Each row below holds a small network's activations on one input, seen along a few directions.
Each table varies a few parts of the input and shows all the possible inputs, shuffled.
Descriptions start from the smaller parts, as in this example, which fits no table here: one of 6 places along a line, together with either a single point or one of 9 places along a line or (one of 2 separate values, together with one of 8 places around a ring).
Shared parts are said once, and a part with two or three values counts as separate values.

Other details of the inputs shift rows strongly along two fixed directions, in all tables alike. That doesn't count.

Rows:
x1: [ 23 -14 -15  26   7 -31 -30  -9   6 -14  33]
x2: [  9  23  23 -25   1  21  41   8  13   7  -6]
x3: [  8  21   9 -34 -18  11  33   7  21   3 -11]
x4: [ 71 -16 -39  -6 -24 -21 -14  15  62 -16   3]
x5: [ 21  -2 -25   1 -17   9 -10  11  14  -5 -10]
x6: [-59   0   8  16  22  -9  11 -22 -37  14   3]
x7: [ 15   6  14 -29  -8  24  31  14   6  -4 -13]
x8: [-17  -2  56 -25 -10  25  26   4   3  20 -18]
x9: [ 16  10 -29  21  -2 -20 -45  -6 -10 -12  18]
x10: [-40 -27  19  19  19 -12  14 -26 -19   9  12]
x11: [-15  -6 -21  15  23 -12  -9   0  -8   2   8]
x12: [ 32  14  13 -23 -10  26  30  16  11  -3  -9]
x13: [  9  -9   3  23   7 -15 -46   4  -5   2  16]
x14: [  6  -6  34 -29 -15  11  44  -6  23   3  -3]
x15: [-18  11  27 -25   6  23  53   2   6  12 -20]
x16: [ 39  12 -30 -13 -25  -7 -25   8  25 -13  -2]
x17: [ -7  -2 -30  22   3 -21 -39 -11 -13  -8   4]
x18: [-28 -19  20  19  14  -7 -22  -5 -16  12  -2]
x19: [-42  14  17  15  19  -9   5 -19 -37   6  16]
x20: [ 18  19  15 -14 -21  27  19   8   6  -2  -9]
x21: [-11  16  14 -23  -9  11  41  -2  11  11 -20]
x22: [-22 -12  -3  18  23  -3  -7  -3 -31  -6   3]
x23: [  9  -8 -16   0   5   6   3   9  -2  -2  -6]
x24: [-20   2  -3   4  23  -9  -5  -2 -16  -5  13]
x25: [-38  -3  -6  17   9  -5 -11 -21 -30   7  -1]
x26: [ 60 -17 -33   0 -22  -9 -40  29  51   2  -8]
x27: [  1  -4 -20  16  -1  -7 -36   2 -15 -17  13]
x28: [-20  -4  -2  15   3   4 -10  -5 -20  -5  -4]
Each input here is: one of 4 places along a line, together with either one of 2 separate values or one of 5 places around a ring.
- Changing only the place on the line of 4 turns x14 into x4. The same change can be made to x8. Which row results? => x18
- A walk changes only the place on the line of 4. It starts at x11 and steps to x15. List the rest of the walk in order. => x24, x2
- Change only the choice among 2 separate values in x13. List by row number the other rows that result. => x1
- Which other rows agree with x25 in the place on the line of 4? List them by row number. => x5, x6, x10, x11, x23, x26
- Change only the place on the ring of 5 in x7. List by row number the other rows that result. => x3, x16, x24, x27

Rows:
x29: [ 19 -29 -29  27   6 -23 -50   6   3 -12  13]
x30: [ 47   8  -2 -41 -29  21  48  17  50  -3 -20]
x31: [-68  17  26  -2  22  19  29 -13 -46  16 -14]
x32: [-48  -9  41   8   5   7   7 -22 -31  13  -3]
x33: [ 21 -10  -9  15   2 -14 -41   9   2  -8  15]
x34: [ 45  16   2 -43 -29  19  45  20  57  10 -25]
x35: [ 37 -10 -55  29  -5 -37 -66   4  13 -20  22]
x36: [-29  -9  20   6  12  -2   2  -7 -11  14  -2]
x37: [-27   3  12   7   4  -2  10 -19 -20   3   5]
x38: [ 35  40  11 -49 -29  44  47  24  25   2 -30]
x39: [  2 -10   5  -1  -1  -4 -10   6  13  10  -6]
x40: [ 43  11   5 -40 -29  19  36  22  56  12 -26]
x41: [-33 -16  15  16  18   0   6 -13 -26   3   5]
x42: [  1   2 -10  -5   5 -11   5   0  11   1   3]
x43: [-24   4   8   1   3  -5  11 -18 -15  -2   7]
x44: [ 35 -15 -53  32  -5 -37 -74   4  11 -19  22]
x45: [ 38   8  14 -24 -21  17  15  18  31   2 -10]
x46: [ 21 -16 -41  24   9 -25 -35   2   4 -16  18]
x47: [-46 -17  36   9  16  11  20 -16 -30  11  -3]
x48: [ 14   1 -17  15  10 -17 -24   2  -3 -11  21]
x49: [ 9  3  7  1  1  1 -2  4  0 -2  7]
x50: [-42   5  31   3  22   2  23 -17 -34   2  13]
x51: [ -7  16 -28  10  -2  -3 -23  -3 -21 -10   0]
x52: [-44   7  10   2  14  20  21  -9 -40   2 -10]
- What is each input in this table made of? => one of 4 separate values, together with either a single point or one of 5 places along a line
- Changing only the choice among 4 separate values turns x51 into x31. The same change can be made to x32. Which row results? => x39
- Which other rows agree with x50 in the choice among 4 separate values? List them by row number. => x33, x38, x45, x48, x49
- Change only the choice among 4 separate values in x40. List by row number the other rows that result. => x35, x41, x49
- Change only the place on the line of 5 in x30. List by row number the other rows that result. => x29, x41, x46, x47
